Each row below holds a small network's activations on one input, seen along a few directions.
Each table varies a few parts of the input and shows all the possible inputs, shuffled.
Descriptions start from the smaller parts, as in this example, which fits no table here: one of 2 separate values, together with either a single point or one of 9 places along a line or (one of 4 places along a line, together with one of 8 places around a ring).
Shared parts are said once, and a part with two or three values counts as separate values.

Other details of the inputs vary at random and push rows far along two fixed directions, the same in every table; ignore that.

A family of inputs:
r1: [ -5  -8   4   1 -17  -2   8   9   8  -6  15]
r2: [-2 -1 -1 -3  4  2 -4 -3 -8 -5 -6]
r3: [ 0  4 -4  3  4  1 -9 -4 -2  5 -3]
r4: [ 0  3 -2  0  4  0 -7 -5 -5  2 -4]
r5: [ 1  2 -3  0  5  1 -7 -4 -3  2 -2]
r6: [ -3  -4  11  -7 -14 -15  13   9  14  -4   4]
r7: [-1  4  0 -2  3 -6 -8 -5  0  4 -7]
r8: [  2   3   1  -7   9  -8   0  -1  -1  -1 -13]
r9: [ 3  1 -3  1  9  6  1 -1 -8 -1 -5]
r10: [ 4  5 -4  3  7  1 -3 -4  1  7 -5]
r11: [  1   5   3  -6   7  -8  -2  -6   1   4 -12]
r12: [ 2  0 -1 -2  9  5  3 -1 -8 -2 -6]
r13: [  2   6   0  -2   5  -9  -4  -4   5   7 -11]
r14: [ -4   0   3  -9   5  -8  -4  -4  -5  -5 -14]
r15: [ -1  -3   9   0 -16  -7  11   6  15   1  14]
r16: [ 10  -8 -17  28   1  52   8   3 -17   1  39]
r17: [ 2  1  0 -2  8  4  2 -1 -7 -2 -7]
r18: [ 2  2 -2  0  7  0  1  0 -2  1 -8]
r19: [  2   6   3  -8   8 -13  -3  -5   4   4 -14]
r20: [ -1  -4   8   0 -14   0  12   5  10  -1  17]
r21: [ 3  2 -5  2  8  4 -1  0 -4  2 -6]
r22: [  6  -6 -17  26  -4  40   0   4 -11   3  34]
r23: [ -1   5   1  -4   4 -10  -9  -5   2   5 -11]
r24: [ 0  2 -2  1  4  6 -6 -5 -6  1  0]
r25: [ 0  2 -1  0  3  2 -6 -5 -5  2 -2]
r26: [ -3  -1  10  -4 -16 -14  10   6  19   3   8]
r27: [ -8  -5  11  -9 -17 -20   6   7  15  -5   2]
r28: [ 3  2 -3  0  8  2  0 -1 -5  0 -7]
r29: [ -1  -3   7   1 -14  -4  10   6  13   1  14]
r30: [ -1  -3   8   0 -16  -7  11   7  16   2  13]
r31: [ -1  -2  -4   0   5   6  -4  -2 -10  -4  -4]
r32: [-2  0 -1 -4  5 -2 -5 -3 -7 -4 -9]
r33: [-1  1 -5  0  3 -1 -7 -1 -3 -1 -7]
r34: [-1  2 -1  0  5  4 -5 -5 -7  1 -2]
r35: [-1  1 -5  0  4  0 -7 -1 -4 -1 -7]
r36: [ 0 -1 -3 -2  5  0 -5 -1 -6 -4 -5]
r37: [ 0  4 -4  2  3  0 -9 -4  0  5 -4]
r38: [ 2  1 -1 -1  8  5  1 -1 -7 -2 -6]
r39: [ -1  -6   5   1 -13  -1  13  10  10  -3  13]
r40: [ 0 -1 -5  2  4  5 -5 -1 -8 -3 -3]
r41: [ 3  4 -1  1  6  2 -1 -4 -2  4 -4]
r42: [ -6  -8   7  -2 -18  -6   8   9   9  -7  13]
r43: [ 3  3 -4  1  7  2 -1  0 -2  2 -7]
r44: [ -4  -4   8   0 -18  -7   6   5  12  -1  15]
Each input here is: one of 4 separate values, together with one of 11 places along a line.
Question: The inputs of r10 and r30 match in every part but the place on the line of 11. If r27 is changed in the same way as r10 into r30, which row does it become?
Answer: r1
Question: Change only the place on the line of 11 in r23. List by row number the other rows that result.
Answer: r3, r4, r5, r7, r22, r24, r25, r34, r37, r44
Question: Change only the choice among 4 separate values in r3. List by row number the other rows that result.
Answer: r21, r26, r35

A family of inputs:
r45: [-10   9  20 -33   2 -58 -10  -8  17  -1 -43]
r46: [ -7 -16  11   8 -38   6  26  20  17 -10  40]
r47: [  5  -2 -12  12   8  27  -5  -3 -16   0  15]
r48: [-1 -2  0  0 -2 -2  2 -1  2 -3 -1]
r49: [  9   3 -25  20  26  43 -17  -7 -34   3   1]
r50: [ 10   1 -17  17  18  38  -4  -3 -23   3  10]
r51: [-2 -2 -1 -2 -3 -3 -3  3 -1 -4  0]
r52: [ -8  12  17 -32  13 -49 -11 -14   8   2 -55]
r53: [  8  13 -17   3  38  13 -21 -13 -27   7 -33]
r54: [-2 -2  4 -3 -2 -4  4 -2  2 -2  0]
r55: [ -3  -6   8  -5 -14 -11  11  11  13  -5   7]
r56: [-4 -1  7 -6 -5 -5  0  0  1 -3  0]
r57: [ -2  -5  15  14 -50  -8  22  16  48  16  55]
r58: [  8   1 -12  10  13  20  -3  -2 -12   1   5]
r59: [ 1  0  4 -4  0 -4  6  1  3  0  1]
r60: [-2 -3 -2  0 -3 -2  2  2  1 -3 -3]
Question: Describe the family of inputs behind these rows.
Answer: either a single point or (one of 3 separate values, together with one of 5 places around a ring)
Question: Change only the place on the ring of 5 in r51. List by row number the other rows that result.
Answer: r45, r47, r49, r56
Question: Change only the choice among 3 separate values in r47. List by row number the other rows that result.
Answer: r54, r59

A family of inputs:
r61: [ -2  16 -20  16  13   6 -47 -25  -7  24 -11]
r62: [-13  -7  13 -17 -12 -16  -4  -4  -5 -14 -11]
r63: [  9  -5   6  15 -12  26  21   0   4   7  41]
r64: [-10   2   6 -13   6 -13 -11 -11 -16  -9 -25]
r65: [ -6   1  -5  -4  14  -8 -12  -2 -14  -8 -28]
r66: [  6 -10   4   9 -18  20  21   7  11   0  43]
r67: [ -6  -9  -3  -1  -2  11  -7  -1 -13 -14  -2]
r68: [ 11   4  -6  13  11  31   4 -12 -11   8  22]
r69: [ 9  4 -4  4  3 -2 12  5 15  6  6]
r70: [ -5  -1  -2   1   5  13  -6  -8 -21  -5  -5]
r71: [  7  -7 -13   7   1   6   3   9  -2 -10  13]
r72: [  0  -3 -16  10   7  12  -3   7 -12  -6  -8]
r73: [  7  -2 -20  19   7  31   5   7 -10   5   4]
r74: [  5   0   4  -8  -7 -21  14   8  23   4   0]
r75: [ -7  -9  -2  -8 -10 -15   0  11   4 -14 -14]
r76: [ 10  -5 -19  15  15  24  -7   0 -18  -8  14]
r77: [  0   5 -18   6  29  15 -16  -7 -26   2 -27]
r78: [  1  -4  13  -3 -20  -9  13  19  19  -1  25]
r79: [ 3 -3 -4 -1  8 -1  0  2  0 -1  4]
r80: [  6  -9 -13   2   0   3  -2   8   0 -11   9]
r81: [  2 -18   1   6 -21  17  10   9   3 -17  44]
r82: [ -4  -4  13 -21  -5 -23  -5  -8   2 -11  -3]
r83: [ -3   3  23 -17 -16 -20   6   4  13   1  11]
r84: [  9  -4 -12  11  11  27  -4  -5 -16  -5  19]
r85: [ -9   2   4 -12   8  -9  -7  -6  -8  -2 -24]
r86: [ -3  -2  11 -17  -2 -24  -2  -4   6 -11  -6]
r87: [  0   2 -15   6  22  12 -14  -5 -22  -2 -23]
r88: [-10  -9   6  -7 -19 -17  14  18  15  -7  -2]
r89: [  1 -10   3  -2 -21 -15  17  18  21 -11  22]
r90: [  4   4  -4   9   4   2   9   5   5   9 -15]
r91: [  8   9  -1  -9  19 -15  -4  -9   5   9 -22]
r92: [ -3   0  12 -18  -1 -22   1  -4   9  -3  -5]
r93: [  5  -2  15   1 -14  -3  21   2  20   5  21]
r94: [  5   3 -10  -7  17 -12  -6   0   0   2 -17]
r95: [ -8   8  -7   6 -18 -28 -27  -3  26  18  -4]
r96: [ -4  10   8  -7   9  -8   1  -9   3   6 -23]
r97: [ -9   3  17 -15  -9 -16   7  -6   5   4 -13]
r98: [  3   8  -8   9  17  13  -1  -4  -7   7 -15]
r99: [ -5  -1  17 -19  -7 -26   3  -6   7  -7   0]
r100: [ -4   0  14   0 -12 -15  17   7  18   6  -9]
r101: [ 5 -6 -7  7  2  8  2  5 -2 -6 16]
r102: [  2   8  14 -13   2 -20   8  -8  18   5  -5]
r103: [  5  -5  -8   8   7  23  -5  -8 -21  -8  20]
r104: [11  6 -9  4  8  6 -4 10 -1  5  4]
r105: [ -1 -12 -16  14   1  28  -5   7 -18 -13  10]
r106: [-10   4  -1   8 -25 -24 -24  -3  27  17   8]
r107: [  3   0  -1  18   0  33  10  -6 -13   9  13]
r108: [  0   4  16 -13  -9 -15   3   5  12   1   8]
r109: [  5   6 -14  12  13  16   3   3  -4   7 -10]
r110: [  2  -3  13  -6 -14  -1  15  -2  11   3  23]
r111: [  5  -3  -7   6   9  25  -2  -8 -18   0  20]
r112: [11  7 -8  9 18 12  2 -5  0  8  3]
r113: [ -3  -6   7  14 -20  28  21   4   1   0  35]
r114: [  3   6  -1   9  12  16   2  -9  -9  10 -12]
r115: [ 14  12  -7   1  22  -9   0  -6   6  14 -24]
r116: [ -4   2   6   3  -8  17   0   4 -12   2  11]
r117: [-12  -9  11  -7 -17 -10   6   6   2 -15   2]
r118: [  0  12  -5  -5  14  -9 -12   6  -6   6 -33]
r119: [ -6   4   1 -10  13  -8 -13  -9 -12  -5 -29]
r120: [ -1 -16   6  -5 -20 -11   9  12  14 -16  23]
r121: [-1  6 -2  4  6  8 -7  8 -9  4 -9]
r122: [ -1   8  -1  -6  16 -10  -5  -6  -3   7 -33]
r123: [-1  0  2  3 -1 13  5 -2 -4  3  0]
r124: [ -7  -4  -2  -6  -3 -19   0  10   1 -11 -20]
r125: [  6   3  12  -3  -2 -18  14   1  21   9  -2]
r126: [-11   5   1   9 -24  -9 -26 -13  14  18  16]
r127: [-10  -4   5  -4  -5   6   1  -3 -12  -3   1]
r128: [ -5  11   8 -11   8  -7 -12  -2  -8   4 -25]
Question: The inputs of r88 and r77 match in every part but one. If r109 is changed in the same way as r88 into r77, which row does it become?
Answer: r98
Question: The inputs of r90 and r114 match in every part but one. If r69 is changed in the same way as r90 into r114, which row does it become?
Answer: r102
Question: Describe the family of inputs behind these rows.
Answer: one of 4 places along a line, together with either a single point or (one of 2 separate values, together with one of 8 places along a line)
Question: Start at r73 and move only the place on the line of 4, one step at a time. The first step leads to r122. Which rows follow, in order?
Answer: r123, r97
Question: Change only the choice among 2 separate values in r84. List by row number the other rows that result.
Answer: r119
Question: Change only the place on the line of 8 in r82. List by row number the other rows that result.
Answer: r63, r68, r83, r99, r103, r110, r111
Question: Change only the place on the line of 8 in r80. List by row number the other rows that result.
Answer: r69, r71, r74, r89, r94, r104, r115
Question: Start at r75 and move only the place on the line of 4, one step at a time. The first step leads to r105. Which rows follow, in order?
Answer: r67, r62
